These are the activations of a small neural network, seen along a few directions. Each row is one input.
Each table varies a few parts of the input and shows all the possible inputs, shuffled.
A made-up example of a description, with smaller parts first: ring(5) and (point or ring(11) or (values(3) and line(4))).
Shared parts are said once, and a part with two or three values counts as separate values.

Other details of the inputs vary at random and push rows far along two fixed directions, the same in every table; ignore that.

A family of inputs:
row 1: [ 17   2   0  -3   6 -28 -46  11 -18 -12   0  15  46   2 -42]
row 2: [ 20  42 -23  -4   5 100 -17 -57 -72 -21  23 -18  35  18 -28]
row 3: [ -2  32 -48   3 -27  74 -26 -93 -56   4   0  14  40  20   1]
row 4: [ -9 -31  23 -37 -11  10 -28  11 -10  21  -2 -33  55 -23  -2]
row 5: [-26 -18   3  14  10  -1  26  38  42  -9 -28 -11 -23  10  25]
row 6: [ -5  36 -30  -2 -12  99  40 -64  -8   1   5  42 -54  24  31]
row 7: [-14  32 -53  31  -2  96  31 -75 -12  -5   2  -4 -54  29  46]
row 8: [  6  12   4  -1   2 -30   6  33  24 -24  12  20 -44  -7  13]
row 9: [ 22  -4  21  -9  -3 -31 -23   5 -23  11  12  26  46  17 -49]
row 10: [  1 -19  18 -11 -27 -36 -19 -24 -15  42  -5  17  52   9 -15]
row 11: [-15  -7   0  -4  -9 -16  13  29  38   2 -16  23 -35  -4  33]
row 12: [  1 -21  13 -10   4 -14 -30 -11  -3  28 -25  26  54   4 -33]
row 13: [  6   2  10  11  13 -17   5  36  25 -17  18  -4 -53 -14  12]
row 14: [  7  -4  13   4   5 -12 -37  20 -19 -17   2 -19  51  -8 -41]
row 15: [ -9  10   7  25   8 -36  19  21  21 -28   7 -25 -38  -7  22]
row 16: [ -6 -30  16 -20   7   7 -27  11  -8  17 -19 -29  63  -2 -15]
row 17: [-17 -21   5   6   3  -2  12  31  42   9 -10  -3 -42 -10  33]
row 18: [-22 -16  10   2  10 -18  32  14  36   6 -15 -36 -29  -1  48]
row 19: [-30 -15   1  18  -1 -21  26  15  39  -4 -18 -26 -26  -2  42]
row 20: [-14  -8   7   9   6 -38  25  -9  38  18 -20  19 -34   6  26]
row 21: [  9   7  11  10  29 -31  19  19  27 -14  -1  29 -39  15  -9]
row 22: [  4  10   9  11  18 -50  18  -2  24  -7   8  14 -43   4   5]
row 23: [  9 -24 -14 -34 -16   1  -6  28 -26  14  -2 -33  49 -56 -30]
row 24: [-15 -21  -2  21  21  -5  14  30  43   5 -27   0 -34  12  20]
row 25: [-13  -7  -8  11   9 -19  15  28  38  -2 -33  26 -27  17  20]
row 26: [  9  56 -23  -1   0 106  40 -38 -32 -35  36 -12 -61  12  30]
row 27: [  4 -24  27 -29 -33 -15 -21  -3 -13  41   2  28  49  -1 -19]
row 28: [ 18  40 -39  17  -5  75 -34 -87 -70 -14  34 -13  22  11 -20]
row 29: [ -5 -11 -28   7   7 -27  58  28  20  -3 -16 -35 -38 -33  25]
row 30: [  1  16  -5  16   8 -51   8  12  21 -21   5   8 -41   3  17]
row 31: [ 17  -9   7   8  18 -16 -49  12 -17  -5   5  -9  40  -4 -45]
row 32: [ -5 -12  14   4  -2 -21  36  20  30  21 -21  38 -25  32  11]
row 33: [ -1  11  16  12  19 -35  24  19  16 -17  10 -34 -41  -8  27]
row 34: [ 12 -24 -21 -16   4  -2  -5  28 -23   9 -21 -28  58 -34 -42]
row 35: [ 22  -3  29 -23 -20 -28 -27   5 -23  15  29  23  39  -5 -37]
row 36: [ 15  53 -26   1   0  82  33 -56 -20 -25  33  37 -61  21  11]
row 37: [ 17   1  19  -7 -14 -49 -25 -17 -26  18  22  12  42   6 -34]
row 38: [-17 -30  14 -21 -22   8 -34  13  -6  11  -5 -23  57 -24  -8]
row 39: [  5  -4  21 -11 -12  -9 -40  19 -21 -13  19 -22  43 -30 -28]
Description of these inputs: values(3) and (point or (values(2) and line(6))).
Q: Changing only the values(3) part turns row 21 into row 36. The same change can be made to row 31. Which row results?
A: row 13
Q: Change only the values(3) part in row 29. List by row number the other rows that result.
A: row 23, row 34
Q: Change only the values(3) part in row 25. List by row number the other rows that result.
A: row 3, row 11

A family of inputs:
row 40: [ 19  -7  23 -30 -12 -21 -37  -5 -26  23   9  54  52  10 -49]
row 41: [-11   0 -23   8   1  50  56  25  37  -6 -27  12 -59  13  37]
row 42: [-12  33 -37  -1 -20  90   4 -79 -32  -2  13  16 -10  23  32]
row 43: [  6 -15  21 -22   2   6 -36  11 -27   4   9 -33  55 -28 -30]
row 44: [ -2 -16   7  10  -2 -25 -48 -28 -14  15 -17   2  65  18 -24]
row 45: [ -3   8  -6  27  24 -39  29  16  36 -17   2 -11 -64  -4  23]
row 46: [-10  32 -13  23   6  16  40   3  22 -29  14  -8 -89   6  56]
row 47: [ 20  -9  41 -15  15 -94   1  71  37 -10  13  27 -29  -7 -23]
row 48: [  3 -19   2   3  -6 -25 -42 -31 -17  32 -11   3  55  -6 -23]
row 49: [-10  11  -1  37  29 -39  20  21  32 -27  -2 -12 -53  18  24]
row 50: [ -9  20 -25 -14 -15 112  20 -59 -29   6   5   0  -4  22   8]
row 51: [-13 -41  31  -5  -7 -85  20  59  43  30 -20  -6   2 -19  13]
row 52: [ 16  -8   8 -17 -13 -17 -24   1 -34   3  10 -29  62 -33 -25]
row 53: [  6  11 -28  -5  -1  71  -3  -5 -29 -23   1 -15  19 -12 -20]
Q: What is each input in this table made of?
A: values(2) and (point or line(6))
Q: Changing only the values(2) part turns row 43 into row 50. The same change can be made to row 45. Which row results?
A: row 48
Q: Change only the values(2) part in row 51. List by row number the other rows that result.
A: row 52

A family of inputs:
row 54: [-16  12 -20   1 -12  61  52   0  16  -7  -3   2 -58  18  49]
row 55: [  2  17 -26 -18 -14  65  -4 -44 -37  -1   8 -10  19 -13   1]
row 56: [ 11  27 -31   4 -13  39 -17 -54 -35  -4  12  25  10   8 -15]
row 57: [-18  26 -35  19   6  45  46 -14  13 -30  -8 -16 -60   4  46]
row 58: [ -4 -13  26  -3   5 -53   5  24  36  15  -6  21 -25   9  20]
row 59: [ 13  -1  10  13  15 -64  10  36  23  -7   6  12 -32   0  -7]
row 60: [ -5 -14  12  13   5 -55  -1  27  36  10 -10  17 -26   7  16]
row 61: [-23 -23  10  10   8 -36   7  37  38  -1 -24 -33 -12  -6  33]
row 62: [  7  -5  25   3   3 -40 -55 -10 -17  -1  11  -6  55  -4 -35]
row 63: [-10 -17  -6   3   3 -32  10  35  29  -3 -13 -18 -21 -30  17]
row 64: [ -3 -17  18  -2   2 -21 -50   3 -19  -3   4 -45  64 -26 -24]
row 65: [  0  25 -19  10  -8  45 -20 -59 -33  -3   4  11  21  32   0]
row 66: [  5  20 -10 -10  -7  69 -11 -45 -41  -7  24 -21  14  -7  -2]
row 67: [-16 -26   1   5   2 -26   5  35  32   8 -16 -22 -16 -14  27]
row 68: [  7 -23  23 -17  -4 -33 -34 -15 -12  35  -8  18  60  -1 -33]
row 69: [  3  28 -22  16  27  58  35   9  20 -30  -8  37 -68  38   9]
row 70: [  3  18 -10 -10 -19  74  -6 -30 -40  -9  23 -11  18  -3  -9]
row 71: [-16 -32  15  -8  -3 -21  30  41  35  18 -23  -5  -7  -8  14]
row 72: [  3  18 -25   6  -8  67 -16 -42 -40 -11  21 -24  12  -9  -6]
row 73: [-16   8 -20   3   5  53  61 -17  19   3 -12  -4 -57  12  44]
row 74: [  0  -4  16  -5  -6 -46  13  31  29   0  -3  34 -24  -1   2]
row 75: [  2  -5  21  16  12 -58  -3  28  32  -6   9  11 -34  -3   2]
row 76: [  6  10 -31  -6  12 102 -14 -10 -32 -19  -9  -9  28   5 -23]
row 77: [  2  -4  35   2   1 -51   8  38  31  -4  11  23 -31   3   0]
row 78: [ -3   9 -20 -16 -15  73  -8 -46 -35  10   6 -14  23   3  12]
row 79: [ -5 -36  -1  -9  -8  -9 -33  -3 -14  30 -17 -24  68 -23 -25]
row 80: [ 14 -16  15 -24 -11 -16 -26  27 -29   8   8 -20  62 -26 -39]
row 81: [-11 -31   5  -6  -2 -11 -34  -7 -14  20 -23 -34  76 -15 -21]
row 82: [ -5  24 -10   8 -10  35  43 -12  16  -5   4  40 -64  39  35]
row 83: [  4  -3  35   2  13 -56   3  26  32  -1  12  14 -34  -2   6]
row 84: [ -5 -20  24   0  -1 -47  24  30  37  18 -16  32 -19  13   3]
row 85: [  2  -1  15  -5   5 -50   9  18  29   3  -2  26 -28  -5   9]
row 86: [ 26  36 -13  -7  -2  40  -4 -49 -47  -6  28  19   8  18 -23]
row 87: [  0 -19  14   2   0 -37 -38 -15 -10  21 -16   4  65   6 -31]
row 88: [  3 -13   2   8  14 -43  17  50  22  -8  -2 -27 -26 -23   6]
row 89: [ 24  34 -13  -7 -13  45   1 -36 -47  -8  26  28  10  22 -29]
row 90: [  6 -24  10  -2  -5 -36 -39 -12 -11  31 -11  14  58  -2 -35]
row 91: [  5  -4   7  -4  -4 -38 -51 -16 -21   4  -2   6  63  -9 -33]
row 92: [-11  21 -27  -1 -11  55  56   1  13 -18   0   7 -62   2  38]
row 93: [ -4  32 -30  22  16  42  53  -5   2 -36   5 -26 -64  14  34]
row 94: [  7   3  15  16  21 -65  11  32  24 -16   0   2 -25   8  -1]
row 95: [ 16 -15  15 -24   1 -22 -32  14 -30  10   9 -30  59 -30 -34]
Q: What is each input in this table made of?
A: values(2) and (point or (line(4) and line(5)))
Q: Changing only the values(2) part turns row 76 into row 69. The same change can be made to row 61. Which row results?
A: row 65
Q: Start at row 74 and move only the line(4) part, one step at a time. The first step leads to row 85. Which rows follow, in order?
A: row 56, row 91

A family of inputs:
row 96: [ -7  38 -47   2 -12  91  57 -48 -17 -17  18  -9 -74  22  44]
row 97: [-10   7  17  15  13 -26  -5  23  23 -11  -6  13 -31  21  12]
row 98: [  2 -27   6  -1  12 -10  16  56  31   0 -15   0 -18  -9   1]
row 99: [ 12  66 -24  13  -3  82  44 -42 -16 -38  37  24 -75  38  31]
row 100: [  0   0  -4  12   7 -37  19  12  26  14 -17  11 -23   6  20]
row 101: [ -5  -7  22   5  -6 -35  29   4  18  10  -2   6 -28   7  18]
row 102: [ -3 -18  16 -14 -21 -12 -59 -26 -24  24  -6   4  66   1 -18]
row 103: [ -7  -8  -6  10  11 -27  20  25  26   9 -20 -17 -17  -9  26]
row 104: [ -1   4  15   4  -7 -32  13  21  23   4  13  16 -32  -9  18]
row 105: [ 10 -11  19  -4 -17 -25 -40 -21 -33  29   3   1  71 -14 -44]
row 106: [ -7  -3  11   2  -3 -21  15  33  25   0   8 -12 -28 -24  24]
row 107: [  8  -4  12  21  10 -38  20  18  17  -7   0  12 -33   2  -2]
row 108: [-11 -16  19   3  -2 -26  29  17  19   6  -5 -22 -23  -9  24]
row 109: [  1 -14   9  18  13 -28  20  31  18 -10  -5 -16 -27 -14   4]
row 110: [ -9  -8  16 -10  -8 -19  19  24  21  -2  12 -15 -27 -16  35]
row 111: [-19 -10   4  15   2 -13   1  24  33   5 -21 -12 -25  -7  26]
row 112: [-15  -2  14  13  16 -16  -3  35  25 -15 -11 -15 -25   5  17]
row 113: [  8 -20   9   0   8 -21  14  44  30   5 -11  31 -22   8  -6]
row 114: [ 15  -2  21 -26 -10 -19 -52 -17 -30   7  20  12  63 -27 -36]
row 115: [  4  21 -48  12  -6 104 -15 -76 -54 -15  17  -9  31  17 -17]
row 116: [  1  33 -34   7  -2 103 -13 -72 -57 -18  21 -15  34  28 -18]
row 117: [ 14  41 -44  -5 -25  86 -13 -83 -66   7  27  14  18  15 -22]
row 118: [ -5 -18  10 -14  -1  -4 -61 -10 -17   9 -14 -16  66 -23 -26]
row 119: [  0 -18   7  -2 -13 -18 -49 -26 -17  28   0   2  77  -4 -38]
row 120: [ -4 -24   8 -13   4 -10 -46 -14 -12   9  -6 -21  75 -22 -35]
row 121: [ 12  -8  22 -14  -4 -23 -40 -25 -33  14   3   6  67 -18 -47]
row 122: [-11 -14  -1  20  13 -16  -4  33  29 -11 -16  -9 -29  -5  17]
row 123: [  7  -6  25  -6  11 -21  17  46  28   0  -6  23 -20  20  -6]
row 124: [-10 -23   9  -5   3  -6  24  49  33  18 -20  -1 -16 -10  11]
row 125: [ -3  -7   6  -9  -7 -38  19  12  19   9   6   5 -34   3  15]
row 126: [-12   0  11   7  11 -23  -2   9  33  -4 -17  21 -32   4  16]
row 127: [  5  -7   6   6   6 -21   8  38  21 -18  12 -10 -30 -22  16]
row 128: [ -2  -7   3   0   2 -37  22   6  23  12 -13   7 -22  13  31]
row 129: [  8 -15   3 -27  -2 -16 -46  -3 -28   9   4 -22  61 -35 -41]
row 130: [ -6  -5   2  22   9 -25  -6  21  27  -8 -11  20 -34  10  12]
row 131: [  6   9  27  15  12 -39  21  20  14 -10   4   5 -28  13  -2]
row 132: [  6 -16  18 -15  -1 -14 -37 -11 -30  10  -3 -22  68 -32 -39]
row 133: [  0 -37  17 -36 -18   6 -36   7 -27  33  -8 -12  82 -16 -28]
row 134: [  9  27 -34 -11 -24 111  -6 -71 -61  19  10  34  34  25 -23]
row 135: [ 10  -3  -5   8   8 -39   9  25  18  -7   7  11 -38  -1  -4]
row 136: [ 14 -21  -8  -5   6 -18 -48   1 -31   9  -9 -22  74 -20 -32]
row 137: [  4  55 -44  12   5  91  50 -34 -20 -37  23 -11 -76  29  25]
row 138: [ -8 -31  10 -15 -12  -9 -40 -17 -16  20  -1 -27  77 -11 -19]
row 139: [  3 -11  -8   6  11 -28  12  39  20 -12   2 -17 -34 -17   3]
row 140: [ 23 -13  -5  -4   1 -28 -53 -13 -34  14  -4   5  74  -5 -40]
row 141: [  0  25 -33  -2 -23  91  -8 -98 -52   5  20  11  32  36  -4]
row 142: [  0 -11  10  -3 -17 -11 -63 -20 -21  27  -9   7  66  -6 -28]
row 143: [ -4  32 -31  -3 -15 100  64 -45  -8  -1   6  38 -65  45  39]
row 144: [  4 -24   4 -21  -9 -17 -40 -12 -29  24  -9 -28  78 -15 -13]
row 145: [ -7 -20  -4 -22 -33 -20 -41  19 -33  -3 -18 -19 103 -32 -42]
row 146: [ -9 -10  13  14   3 -26  26  24  22   8  -9 -18 -24 -16  13]
row 147: [ -2  52 -35   4   1  98  49 -44 -11 -36  24   6 -72   6  41]
row 148: [  0 -15  21  -8  15 -10  18  59  28  -4 -11  -7 -15   3   1]
row 149: [-21 -16  10   3  -2 -14   5  18  30   4 -17 -15 -24   0  36]
row 150: [  0  41 -34  -1   3 102  58 -43  -4 -14   1  46 -68  36  22]
row 151: [ -4  -6  -2   0  23 -27  17  22  27  -5 -21 -13 -19 -13  21]
row 152: [ 10  29 -44  14  -9  92 -17 -87 -55 -10  22  18  28  32 -24]
row 153: [  2   3   0   1  19 -36  17   7  26  -1 -17  15 -25   2  15]
row 154: [ -7  -8  -3   2   2 -27  17  32  23   6  -2 -19 -31 -20  11]
row 155: [ 14  54 -39  20  -5  83  42 -45 -15 -35  34  31 -79  26  31]
row 156: [ -2 -13   0 -22 -40 -35 -48   5 -35   2 -14  11 107 -16 -53]
row 157: [  9  11  10   2  11 -40  12  28  17 -11  11   4 -36  10  -4]
row 158: [  0   1   4   8  24 -29  15  35  18 -12 -12 -21 -17   3  16]
row 159: [  3   6  21   0   8 -22  10  41  20 -21  15 -17 -27 -11  15]
row 160: [ -7 -26   5  -4  -8 -10 -45 -11 -14  23  -5 -25  78 -18 -30]
row 161: [ -4  -1  19  -8 -12 -29  18  12  19   2  16  13 -32  -2  30]
row 162: [ -8   1  15  16  18 -33  12  19  29 -11   3   8 -22  24   3]
row 163: [ -7 -21  14 -16  15  -9  22  46  35   4 -21   2 -17 -15   5]
row 164: [-11  -6   9   7  16 -30  14   4  38  -3  -7  15 -23   6   7]
row 165: [  3   3   4  -7  11 -37  15  16  24  -4   2  13 -38  -8   0]
row 166: [ 14  42 -23   5  -8  98  -4 -70 -72 -17  23 -17  27  17 -22]
row 167: [  6  10   7  10  22 -40  14  23  17  -8  -6   7 -22  20  10]
Q: Changing only one part turns row 166 into row 131. The same change can be made to row 158. Which row results?
A: row 167
Q: Changing only one part turns row 134 into row 124. The same change can be made to row 113. Which row results?
A: row 98
Q: What is each input in this table made of?
A: values(2) and (point or (line(5) and (point or line(6))))
Q: Start at row 138 and move only the line(5) part, one step at a time. The first step leads to row 160. Which rows follow, in order?
A: row 120, row 115, row 116
Q: Change only the values(2) part in row 137. List by row number the other rows that result.
A: row 157
